A small network was shown many inputs. Here are its activations along a few directions, one row for each input.
In each table, some parts of the input vary, and every possible input appears once, in random order.
A made-up example of a description, with smaller parts first: one of 2 separate values, together with either a single point or one of 9 places along a line or (one of 6 places along a line, together with one of 8 places around a ring).
Shared parts are said once, and a part with two or three values counts as separate values.
(in the rows, 128 means zero)

Other details of the inputs vary at random and push rows far along two fixed directions, the same in every table; ignore that.

A family of inputs:
r1: [140 115 145 109 106 124 132 125 137 108 118  91 162 133 129]
r2: [166 169 121 111 153  76 131  97 178 149 159  85 123 155 132]
r3: [136  96 157 100 104 130 119 115 139 123 140 110 157 154 134]
r4: [ 76 104  98 184 160 185 129 178  61  93  93 186  90 111 129]
r5: [147 175 138 107 115  78 132 102 183 159 134  73 124 130 101]
r6: [ 87 143  89 177 175 172 128 155 120 118 123 175  74 143 106]
r7: [179 166 111 123 139  70 128 107 163 170 148  81 135 149 117]
r8: [167 150 125 108 146  79 121  95 168 164 165  99 124 164 133]
r9: [ 99 139  78 189 161 165 125 166 103 137 111 174  85 137  90]
r10: [ 93 172  91 144 145 188 135 147 127 111 124 205  96 121 106]
r11: [111 210  68 147 135 163 121 151 153 153 127 155  95 182  34]
r12: [102 181  79 151 164 151 125 161  83 118 118 175  78 138 105]
r13: [132 111 154 103 112 130 128 118 143 106 132  98 157 142 137]
r14: [135  77 154 119 101 142 144 131  97  88 105 137 173  68 182]
r15: [124  29 164 143 132 133 124 129  91 110 125 128 145 110 186]
r16: [106  65 187  98  94 123 114 124  72 114 123 130 143  99 170]
r17: [116  76 173 112  86 115 122 138  61 117 104 115 156  81 158]
r18: [175 156 115 124 111 104 142 103 196 163 139 105 157 120 112]
r19: [138 166 149 100 120  86 128  96 182 153 146  83 121 136 112]
r20: [133  61 165 110 101 146 131 120 102 105 128 155 167  89 185]
Each input here is: one of 4 places along a line, together with one of 5 separate values.
Q: Changing only the choice among 5 separate values turns r3 into r8. The same change can be made to r13. Which row results?
A: r2
Q: Start at r9 and move only the place on the line of 4, one step at a time. The first step leads to r4. Which rows follow, in order?
A: r6, r15
Q: Change only the choice among 5 separate values in r4. List by row number the other rows that result.
A: r1, r5, r12, r14
Q: Change only the choice among 5 separate values in r18. List by row number the other rows that result.
A: r7, r9, r11, r17

A family of inputs:
r21: [160 158 128  98 126  83 119 100 181 159 157  81 127 185 106]
r22: [ 95 133 104 152 152 170 137 151 110 114 123 190  93 108 135]
r23: [136 185  70 151 165 142 123 128 187 156 150 143  85 199  75]
r24: [133 153 131 103 129 118 115 115 141 144 159 123 126 165 119]
r25: [159  76 172  91  62 128 147 118 113  88 101  91 217  70 171]
r26: [138  60 156 143 123 112 138 131 117 119 113  83 160 103 165]
r27: [ 95 107 153 111 118 140 117 126  83 105 123 155 116 102 159]
r28: [129 175  72 169 165 136 136 147 140 137 115 127 107 146  88]
r29: [103 126 150 103 132 140 117 127 102 112 131 156 113 127 143]
r30: [135  86 170  99  67 138 134 110 153 111 117 104 185 101 137]
r31: [119 121 144 133 117 112 123 144  86 119 106 103 132 112 131]
r32: [131 134 131 127 122 105 132 138  90 118 113  95 139 119 127]
r33: [166 108 170  89  68 106 148  96 196 137 127  66 196 104 133]
r34: [161  87 147 120 129 115 129 103 150 126 154 106 163 141 167]
r35: [117 122 121 149 141 149 138 144 103 103 115 173 119  93 159]
r36: [145  77 177  97 107  91 117 117 114 113 136  59 169 145 160]
r37: [113 120 143 124 115 135 119 147  63 116 116 154 129  91 148]
r38: [ 58 117 122 152 129 175 118 184  28 100  95 174  90 112 112]
r39: [120 219  95 109 154 131 120 111 178 150 163 148  80 189  82]
r40: [155  86 183  98 109  73 120 105 143 134 138  45 165 140 145]
r41: [133 138 142 101  93 147 131 115 184 128 129 122 161 142  94]
r42: [121  71 135 149 128 139 127 132 104 117 114 138 130 114 153]
r43: [171 102 136 138 125  90 139 115 154 140 120  91 154 112 154]
r44: [163 183  90 133 157 109 147 109 186 143 143 124 120 130 122]
r45: [ 74 223  74 143 165 178 107 154 123 156 142 210  50 178  46]
r46: [149 111 125 135 144 119 127 118 165 144 136 114 127 152 123]
r47: [100  38 187 121  97 126 115 142  42  90 102 104 154  93 177]
r48: [100 100 139 133 113 146 119 163  32 101  92 162 119  93 149]
r49: [118 114 116 150 139 147 133 140 118 133 130 158 121 108 137]
r50: [ 99 231  69 147 118 192 132 155 163 138 109 189  95 140  34]
r51: [125 171 109 125 130 110 127 128 146 163 132 122  95 148  89]
r52: [118 150 105 145 153 141 133 118 166 135 142 160  95 133 118]
r53: [ 81  69 126 178 138 182 127 185  20  76  76 176 124  85 156]
r54: [133  42 200  95  87  99 119 107  78 112 129  98 177  83 199]
r55: [144 125 133 124 149 123 135 104 176 131 151 130 125 139 139]
r56: [ 86  74 152 127 107 150 113 151  37  99 104 161 117 105 152]
r57: [142 188  93 123 136 104 129 128 132 151 126 120 107 144  91]
r58: [146 132 118 153 143 103 126 112 191 153 136  81 124 153 105]
r59: [100 195  80 138 144 154 123 154  80 131 124 185  89 127  92]
r60: [149 111 155  85  81 136 132 108 177 115 134  98 190 143 127]
r61: [ 85 226  78 135 157 156 126 144 140 150 138 189  49 148  68]
r62: [111 187 104 130 136 129 124 133 137 161 144 151  90 140  86]
r63: [171 191 120  94 132  74 137  93 181 151 150  87 131 128 124]
r64: [ 82 109  91 169 148 198 130 183  20  84  99 223 113  87 150]
r65: [138 149 106 149 145 124 127 108 182 161 151 133 113 143 108]
r66: [ 67  94 113 150 153 216 124 169  39  64 117 231  97 122 161]
r67: [196 157 103 130 141  70 146  96 206 166 139  67 148 143 121]
r68: [175  89 154 129 118  88 142 104 149 137 135  90 174  94 176]
r69: [170 153 140  97 125  67 121  91 202 173 155  67 129 172 101]
r70: [141 187 123 112 132 100 129 111 158 147 137 122 111 124 119]
r71: [160  54 175 117 122 108 130 103 138 124 143 101 177 113 184]
r72: [ 84  65 133 162 146 181 119 168  57  87 101 162 120 122 141]
r73: [168  58 165 121 124  94 129 107 152 117 140  50 180 144 172]
r74: [145 176  83 153 155 114 138 121 199 176 138 120  95 158  83]
Q: Changing only one part turns r70 into r39. The same change can be made to r48. Which row results?
A: r21
Q: Changing only one part turns r32 into r47. The same change can be made to r57. Which row results?
A: r56
Q: What do these inputs look like to the network?
A: one of 6 places along a line, together with either a single point or (one of 2 separate values, together with one of 4 places along a line)
Q: Change only the choice among 2 separate values in r62. List by row number the other rows that result.
A: r49
Q: Start at r44 and move only the place on the line of 6, one step at a time. The first step leads to r35. Which rows follow, in order?
A: r22, r52, r55, r66
Q: Start at r38 and move only the place on the line of 4, one step at a time. The first step leads to r51. Which rows follow, in order?
A: r62, r61
Q: Change only the choice among 2 separate values in r32. List by row number the other rows that result.
A: r28
Q: List by row number the other rows that have the place on the line of 6 in common with r69.
A: r29, r40, r41, r45, r46, r55, r71, r72
